Each row below is a small network's average activation on inputs in which a field has the value named, seen along a few directions.
Related values have similar rows: they may be neighbours, one step apart, or belong to one group.
In the rows, 500 means zero.
Strong random noise was added to every row along 3 fixed directions; ignore it. To show where, here is one row again and again, with new noise each time:
374,482,447,546,417,730,464,590,478,570,605,531,495,465
542,512,493,450,505,599,415,495,465,576,510,535,411,532
524,701,486,710,476,617,522,637,787,658,520,606,428,831
735,643,476,474,610,630,408,535,659,663,340,388,341,667
394,599,517,674,404,545,520,577,621,582,652,755,468,747


Fud, 10 values:
d2: 447,601,343,706,445,737,531,700,726,696,387,372,495,690
d3: 378,422,467,550,507,454,518,486,431,464,701,682,557,528
d7: 345,464,468,519,540,392,557,403,526,476,607,375,603,670
d10: 576,425,464,404,640,631,582,434,518,479,447,141,632,374
d9: 773,678,452,524,519,651,584,556,795,540,442,103,642,633
d4: 581,650,542,580,480,503,593,564,659,529,191,423,409,447
d5: 270,258,452,518,296,800,504,601,224,382,563,471,621,51
d6: 450,586,588,576,501,360,567,651,637,401,319,463,485,319
d8: 412,365,345,509,642,665,439,537,478,405,551,194,688,350
d1: 662,544,529,410,531,325,528,570,526,505,314,470,401,295
Fud is arranged as a line.
Going along Fud from d9 by way of its neighbour d10, in what order are d2, d3, d7, d4 met?
> d7, d3, d2, d4
Which values are neighbours of d6? Give them in the order they are listed.
> d1

Kise, 18 values:
b2: 491,514,554,505,492,485,539,530,514,497,494,482,561,428
b17: 450,531,462,585,458,562,500,543,529,536,631,575,514,614
b9: 734,539,541,415,569,531,398,485,486,551,259,400,363,452
b11: 712,504,442,416,624,468,378,477,525,532,409,431,397,536
b6: 438,442,513,475,524,442,539,437,474,449,547,464,571,502
b16: 606,736,469,708,550,557,504,616,818,616,454,513,438,850
b5: 483,544,592,559,435,382,543,512,554,515,466,684,473,553
b3: 379,508,494,540,400,529,600,611,549,537,474,491,511,381
b15: 509,564,480,539,551,583,510,521,590,513,511,364,527,621
b18: 483,439,473,526,549,501,463,486,439,488,487,499,453,479
b7: 528,580,498,562,516,460,506,452,580,535,582,665,511,736
b8: 601,519,580,457,537,367,430,447,425,489,412,624,386,477
b4: 475,382,647,345,472,191,546,300,322,369,647,732,554,490
b14: 457,437,530,497,489,344,514,457,429,466,561,661,447,531
b10: 611,523,446,418,573,446,472,380,480,472,506,459,475,606
b1: 594,515,566,413,578,393,478,390,479,533,454,412,489,630
b13: 525,503,577,459,435,355,503,431,394,415,482,703,413,461
b12: 337,469,465,545,410,512,556,545,520,451,585,516,645,403
Kise is arranged as a ring.
Going along Kise from b9 by way of its neighbour b8, in what order are b2, b18, b7, b4, b10, b1 met?
> b18, b7, b10, b1, b4, b2
Which values are neighbours of b16? Give them in the order they are listed.
> b17, b11
Which values are neighbours of b5? Give them in the order they are listed.
> b3, b13
Fewest steps between b14 and b12?
> 7
